These are the activations of a small neural network, seen along a few directions. Each row is one input.
In each table, some parts of the input vary, and every possible input appears once, in random order.
A made-up example of a description, with smaller parts first: one of 2 separate values, together with either a single point or one of 9 places along a line or (one of 4 places along a line, together with one of 5 places around a ring).
Shared parts are said once, and a part with two or three values counts as separate values.

A family of inputs:
row 1: [ 11   5   2 -12   2   8 -29 -30  47 -43   9]
row 2: [ 52  -4 -44 -97 -50 -15  -9   2  20  47   4]
row 3: [-24 -21  -7  10  36 -23  49  59 -61   9  37]
row 4: [ 35 -61 -20  -8  -2 -23  -7  21 -60  42   7]
row 5: [ -5  48  50  85  35  22 -54 -50  15  -9  -9]
row 6: [  5  45 -15 -23 -46   6 -16 -42  59 -26 -34]
row 7: [ 27 -23   7  -5  25 -54  15  34 -89   7  46]
row 8: [-14   1 -45 -74 -50 -24  26  17  33  39 -27]
row 9: [-14   9 -28 -49 -23 -32  21  -7  78   2 -23]
row 10: [  7  37   9  20 -12  73 -63 -59  16 -31 -21]
row 11: [  8  94  10  -1 -32  14 -72 -71  65 -32 -56]
row 12: [-28  48  32  67  46  41 -39 -61 -50 -26  43]
row 13: [-21 -34 -18 -21 -28  17  24  23  16 -24 -14]
row 14: [-15   2  28  53  20   9 -25  -9  -3 -18 -11]
row 15: [  3  11  53  70  42  23  21 -18 -34 -13  40]
row 16: [-21 -31  -6  13  49 -33  16  24  20  -5  -3]
row 17: [-29 -35  38  22  51  16  64  19 -39  -2   9]
row 18: [ 47 -29  19 -27 -45 -22   6  31  -6  39   7]
row 19: [-14 -27 -40 -34 -31   5  31  55  10  19  19]
row 20: [-11 -36 -23  11  14  -8  39  61 -37  27 -24]
- What is each input in this table made of? => one of 4 places along a line, together with one of 5 places along a line
- Which other rows does row 19 become when the place on the line of 4 takes its other values? List them by row number. => row 3, row 8, row 20

A family of inputs:
row 21: [ -6  21   8  38  18  24 -16 -29 -36  -2  10]
row 22: [ 41 -36  20  14  52 -20 -49  22 -14   5  33]
row 23: [ 24  15 -25 -40 -53 -43  -2  22  42  25  -9]
row 24: [ 32   3  16   5  22  -2  -2  -1 -85   4  46]
row 25: [  3  51  -6  10  -7   7 -52 -47  38  -6  -3]
row 26: [-32 -38  19  42  66  19  -4  13  28 -33 -13]
row 27: [-15  -7 -18 -29 -38  -5  33   5  52   6 -29]
row 28: [  7 -26  19  46  74  13 -44  -3   4  -5   6]
row 29: [ 38  41  -2 -14 -33 -28 -55 -25  24   5  21]
row 30: [ 33  10  11 -13 -17 -10 -37 -24 -26   7  21]
row 31: [-29 -14 -12  -7 -12   0  52  37  -9  11  -4]
row 32: [-19 -15  -9 -25 -29   0  39  18  18  12 -23]
row 33: [-24 -24  -2  -5  12   7  79  37 -40   6   0]
row 34: [-46  13   7  34  11  29  18 -13 -10 -33  -7]
row 35: [ 27  12   5   5  -3 -11 -27  -4 -56   6  37]
row 36: [ 18 -14 -10 -36 -41 -24  13  25  -6  28 -12]
row 37: [  6  30   2   8  -8  22 -43 -56  27  -8  -9]
row 38: [-31  21   0   5 -16  28  -6 -40  51 -37 -29]
row 39: [-19 -65  -5   5  42 -15  29  57  26   6 -15]
row 40: [-38  11   9  12  -3  31   5 -32  18 -34 -23]
row 41: [ 14 -14 -16 -20 -22 -22  26  45 -35  29  10]
row 42: [ -2  23  11  11   5  26 -36 -45  -8  -4  -2]
row 43: [ 26 -63  -5  -9  33 -35   6  65   3  26   2]
row 44: [ 40  20  -1 -23 -30 -12 -51 -32   7   2  17]
row 45: [ -2  13  18  37  44  31   8 -27 -67  -6  17]
row 46: [-40   4  14  29  39  37  42  -9 -43 -36   2]
row 47: [ 20 -22  -3 -16   0 -16  55  44 -63  25  14]
row 48: [-20  15 -24 -26 -41 -23  23  12  65   7 -24]
row 49: [ 27  -6 -21 -46 -49 -27   8  15  25  25 -15]
row 50: [-34  41  -1   9 -17  17 -12 -30  69 -33 -19]
- What is each input in this table made of? => one of 5 places around a ring, together with either a single point or one of 5 places along a line
- Changing only the place on the ring of 5 turns row 40 into row 42. The same change can be made to row 46. Which row results? => row 45
- List by row number the other rows that have the place on the ring of 5 in common with row 44. => row 22, row 24, row 29, row 30, row 35

A family of inputs:
row 51: [ 31  26  13   6  -8  -3 -37 -27 -43  -1  34]
row 52: [-58   5   2  25  23  24  23  -5  26 -29 -22]
row 53: [-23  44  -8 -15 -38  17  29 -19 -26 -12   4]
row 54: [-34 -34   9  10  22  16  63  28 -10 -10 -10]
row 55: [ 33 -17 -20 -36 -30 -42  24  39  -5  40   2]
row 56: [ -5  -6  13  36  62  11 -46 -14  15 -20  11]
row 57: [ 12  25  14  21  13  21 -58 -56  -3  -7  11]
row 58: [ 19 -48  19  28  55   2 -10  25 -32   3  13]
row 59: [ -6 -12  -4  -1   6 -18 -20  16  79  -3 -18]
row 60: [ 33 -14   3   5  21 -12  -6  11 -68  18  33]
row 61: [  8  18  -1 -20 -41  -9 -36 -26  54   7 -23]
row 62: [-17   3 -14  -7 -17   4  62  20 -49   5   2]
row 63: [ 31  24 -18 -35 -53 -24  -9   2  19  17   2]
row 64: [-38  37   8   2 -22  33   7 -49   8 -27 -29]
row 65: [ 13 -51 -16 -18   7 -21  16  55  36  18 -10]
- Changing only one part turns row 60 into row 57. The same change can be made to row 62. Which row results? => row 64
- What is each input in this table made of? => one of 3 separate values, together with one of 5 places around a ring
- Which other rows does row 63 become when the choice among 3 separate values takes its other values? List them by row number. => row 51, row 53
- Which other rows does row 65 become when the place on the ring of 5 takes its other values? List them by row number. => row 55, row 59, row 61, row 63
